These are the activations of a small neural network, seen along a few directions. Each row is one input.
Each table varies a few parts of the input and shows all the possible inputs, shuffled.
A made-up example of a description, with smaller parts first: one of 2 separate values, together with either a single point or one of 9 places along a line or (one of 4 places along a line, together with one of 5 places around a ring).
Shared parts are said once, and a part with two or three values counts as separate values.
In the rows, 128 means zero.

Other details of the inputs shift rows strongly along two fixed directions, in all tables alike. That doesn't count.

A family of inputs:
x1: [129 155 142 123 151 138  95 167  71 149 134 118 106 125 111]
x2: [153 166   6 241  24 167 203 140 149 111 134 129 226  16 120]
x3: [127 113 134 120 129 116 125 117 141 135 117 130 120 146 145]
x4: [128 158 148 123 148 140  97 170  69 152 135 121 107 124 115]
x5: [126 117 131 124 128 123 133 111 150 122 130 135 129 149 141]
x6: [125 116 129 117 122 115 122 111 143 132 112 129 118 146 141]
x7: [131 112 138 123 131 116 135 136 146 104 113 130 137 143 120]
x8: [126 111 131 118 126 118 140 106 153 133 119 130 130 126 142]
x9: [122 110 130 127 138 112 127 111 146 124 126 123 129 148 139]
x10: [124 114 130 128 124 130 134 109 150 116 133 131 130 148 135]
x11: [126 160 130 135 137 146 110 168  84 147 145 124 122 113 115]
x12: [130 156 125 137 136 156 108 156  84 131 153 123 127 118 103]
x13: [124 118 125 116 120 119 124 110 147 125 120 134 126 146 143]
x14: [128 115 126 116 118 117 138 105 148 132 116 130 118 122 135]
x15: [121 114 136 117 130 115 131 116 146 129 124 132 124 152 145]
x16: [128 161 137 126 142 149 109 164  80 138 151 128 120 124 112]
x17: [126 116 125 119 118 118 138  99 153 128 115 130 128 124 139]
x18: [126 117 129 120 120 128 127 104 144 111 130 133 122 151 135]
x19: [125 123 118 128 115 126 135 105 150 118 127 135 132 141 138]
x20: [136 158 141 125 149 143 109 162  76 147 139 119 109  98 105]
x21: [122 111 138 124 134 125 128 111 141 114 136 128 128 151 134]
x22: [132 113 129 127 121 121 144 132 151 106 111 138 139 139 125]
x23: [127 108 139 121 136 112 137 109 145 134 122 127 125 122 135]
x24: [131 162 125 139 140 151 110 159  85 135 149 124 124 116 109]
x25: [129 110 132 119 126 117 141 109 151 134 119 131 124 122 139]
x26: [131 109 137 121 138 113 133 132 149 100 112 127 135 147 118]
x27: [128 155 143 122 145 142 114 160  82 150 139 122 116 102 112]
x28: [123 106 131 125 137 111 139 105 152 129 122 120 133 125 133]
Each input here is: one of 4 places along a line, together with either a single point or one of 6 places along a line.
Q: Changing only the place on the line of 4 turns x6 into x4. The same change can be made to x2. Which row results?
A: x7
Q: Which other rows does x23 become when the place on the line of 6 takes its other values? List them by row number.
A: x4, x11, x16, x21, x27
Q: List by row number the other rows that have the place on the line of 4 in common with x15.
A: x3, x5, x8, x10, x22, x25

A family of inputs:
x29: [118 109 167  88 165 105 102 102 122 159 130 119  89 149 144]
x30: [125 107 183  80 176 103 110 135 123 125 110 130  92 159 117]
x31: [120 122 165  85 153 116 105 138 119 119 112 135  94 163 124]
x32: [124  81  82 151  80 100 178  44 218 138 115 130 161 112 180]
x33: [130 139 130 139 136 139 119 149 105 130 142 126 129 124 116]
x34: [121  98 117 131 110 117 145  83 182 101 126 138 143 158 154]
x35: [143 155 106 146 108 147 141 158 108 131 122 127 141  81 108]
x36: [139 165 109 156 108 157 123 156  96 129 140 129 135 102 115]
x37: [126  91 110 134 104 110 150  77 193 106 120 134 150 160 155]
x38: [143 161 103 152 101 153 137 161 101 132 128 127 147  77 102]
x39: [132 146 112 149 126 137 129 153 107 134 132 121 142 103 117]
x40: [122 115 189  77 176 108 105 140 111 128 113 129  91 169 119]
x41: [124 150 115 148 128 150 118 147 103 129 152 124 137 123 121]
x42: [125 153 105 158 122 150 129 148 105 131 150 122 141 112 120]
Q: Changing only one part turns x29 into x32. The same change can be made to x42. Which row results?
A: x37
Q: What is each input in this table made of?
A: one of 2 separate values, together with either a single point or one of 6 places along a line
Q: A walk changes only the place on the line of 6. It starts at x34 and steps to x37. List the rest of the walk in order.
A: x36, x31, x38, x35

A family of inputs:
x43: [129  91  99 147  98 108 162  89 193  97 106 132 161 140 146]
x44: [129 136 131 121 128 132 123 131 114 135 126 128 118 116 123]
x45: [127 128 136 124 139 129 125 132 116 137 132 123 123 120 122]
x46: [125 142 122 136 132 134 117 133 106 150 142 121 125 117 132]
x47: [126 143 116 142 126 140 125 130 111 141 149 123 133 111 126]
x48: [115  71 214  38 186  82  96  92 162 101  95 140  64 230 140]
x49: [128 147 118 133 117 145 126 132 112 140 142 129 128 113 128]
x50: [133 140 132 127 129 133 127 155 114 119 122 130 132 124 113]
x51: [126 140 128 124 127 134 118 130 113 148 133 128 116 125 136]
x52: [127 140 129 134 135 138 118 136 115 124 144 127 127 133 122]
x53: [128 133 129 119 130 125 121 130 117 145 120 126 116 118 131]
x54: [132 134 131 132 136 136 126 142 116 122 133 126 130 124 116]
x55: [130 138 134 121 134 125 126 141 112 149 123 125 119 108 125]
x56: [132 139 136 126 133 134 130 146 116 123 125 130 126 119 113]
x57: [128  96  93 156  91 115 162  88 193 100 120 135 165 142 152]
x58: [129 134 132 128 137 127 121 138 110 150 129 121 122 114 127]
x59: [131 139 128 129 127 133 133 142 113 139 129 127 127 100 119]
x60: [131 131 134 131 134 131 122 149 117 116 126 127 130 137 117]
x61: [128 142 129 128 126 144 121 136 116 123 138 133 124 133 124]
x62: [127  96  88 165  95 113 162  88 191 101 126 129 173 137 149]
Q: Changing only one part turns x57 into x62. The same change can be made to x61. Which row results?
A: x52
Q: What is each input in this table made of?
A: one of 4 places along a line, together with one of 5 places around a ring
Q: A walk changes only the place on the ring of 5. It starts at x44 and steps to x59. List the rest of the walk in order.
A: x45, x47, x49
Q: Which other rows does x53 become when the place on the ring of 5 takes its other values? List them by row number.
A: x46, x51, x55, x58
